A small network was trained on made-up records. Each row is its average activation on records with the value named, seen along a few directions.
Related values have similar rows: they may be neighbours, one step apart, or belong to one group.
In the rows, 128 means zero.

Other fields shift rows strongly along one fixed direction, in all tables alike. That doesn't count.

Values of L:
l16: [157 124 131 140 138 140 149 127 128 110 130 116 123 114 141 110 117 136
 135 134 147 150]
l14: [105 141 127 112 114 123 109 137 123 153 138 140 138 142 112 147 134 118
 121 115 107 106]
l15: [ 95  95 103 165 219 128 129 120 142 124 108 143 112 156 117  83 125 122
 100 150 137 146]
l8: [118 117 123 138 164 144 144 128 117 134 138 118 120 156 114 106 124 124
 103 127 123 119]
l10: [101 100 117 153 159 118 135 139 117 144 109 131 124 139 117 108 105 152
 109 144 160 142]
l2: [116 152 133 101  88 116 117 123 137 123 145 121 133 122 118 167 169  95
 138 111 104 107]
l19: [127 161 131  94  78 119  90 125 142 142 140 152 143 111 129 172 144 111
 153 101  89 112]
l6: [ 96  82 112 167 198 109 140 123 134 127  94 128 116 139 123  85 113 145
 112 156 169 156]
l7: [153 173 147  86  58 142 112 138 113 139 161 126 138 121 131 171 135 119
 144 100  82  90]
l17: [154 133 135 128 105 138 138 136 109 128 132 121 127 123 141 127 106 151
 133 124 135 128]
l1: [123 101 126 145 153 131 159 137 113 130 127 104 121 142 125 104 109 152
 109 143 159 135]
l11: [131 131 126 130 112 122 109 138 120 144 116 143 134 116 135 131  97 149
 142 132 132 129]
l20: [138 137 146 108  71 118 144 131 128 128 140  96 138 110 122 148 152 123
 141 120 147 112]
l9: [130  95 104 174 241 152 146 105 145  95 108 145 112 148 136  66 107 123
 101 156 134 167]
l4: [127 128 142 118  89 103 136 135 133 122 124 112 134 118 128 144 155 118
 144 131 147 129]
l12: [148 137 133 117  88 122 123 118 140 114 120 129 134 102 144 146 134 129
 152 124 135 138]
l18: [130 132 131 124  95 114 100 129 130 129 113 150 133 106 142 147 129 136
 149 129 133 138]
l3: [148 120 126 145 183 156 149 113 130 102 131 128 119 137 138  93 121 118
 116 134 116 140]
l5: [135 150 142 100  88 132 133 123 132 118 152 105 129 133 119 159 167 104
 130 117 108 101]
l13: [126 151 125 114 117 133  99 135 126 152 133 152 133 128 129 145 117 136
 130 113  96 115]
L is arranged as a network in which each value has 4 neighbours.
- Which values are neighbours of l14? Give them in the order they are listed. => l15, l8, l10, l13
- Which values are neighbours of l20? Give them in the order they are listed. => l16, l1, l4, l5
- Which values are neighbours of l18? Give them in the order they are listed. => l19, l6, l11, l12
A value of L combines one of 4 hidden first parts with one of 5 second parts; all combinations occur once.
- l13 and l3 share the first part; l13 and l10 share the second. Which value has the first part of l10 and the second part of l3? => l20
- l2 and l15 share the first part; l2 and l4 share the second. Which value has the first part of l4 and the second part of l15? => l6
- l5 and l8 share the first part; l5 and l16 share the second. Which value has the first part of l16 and the second part of l8? => l17
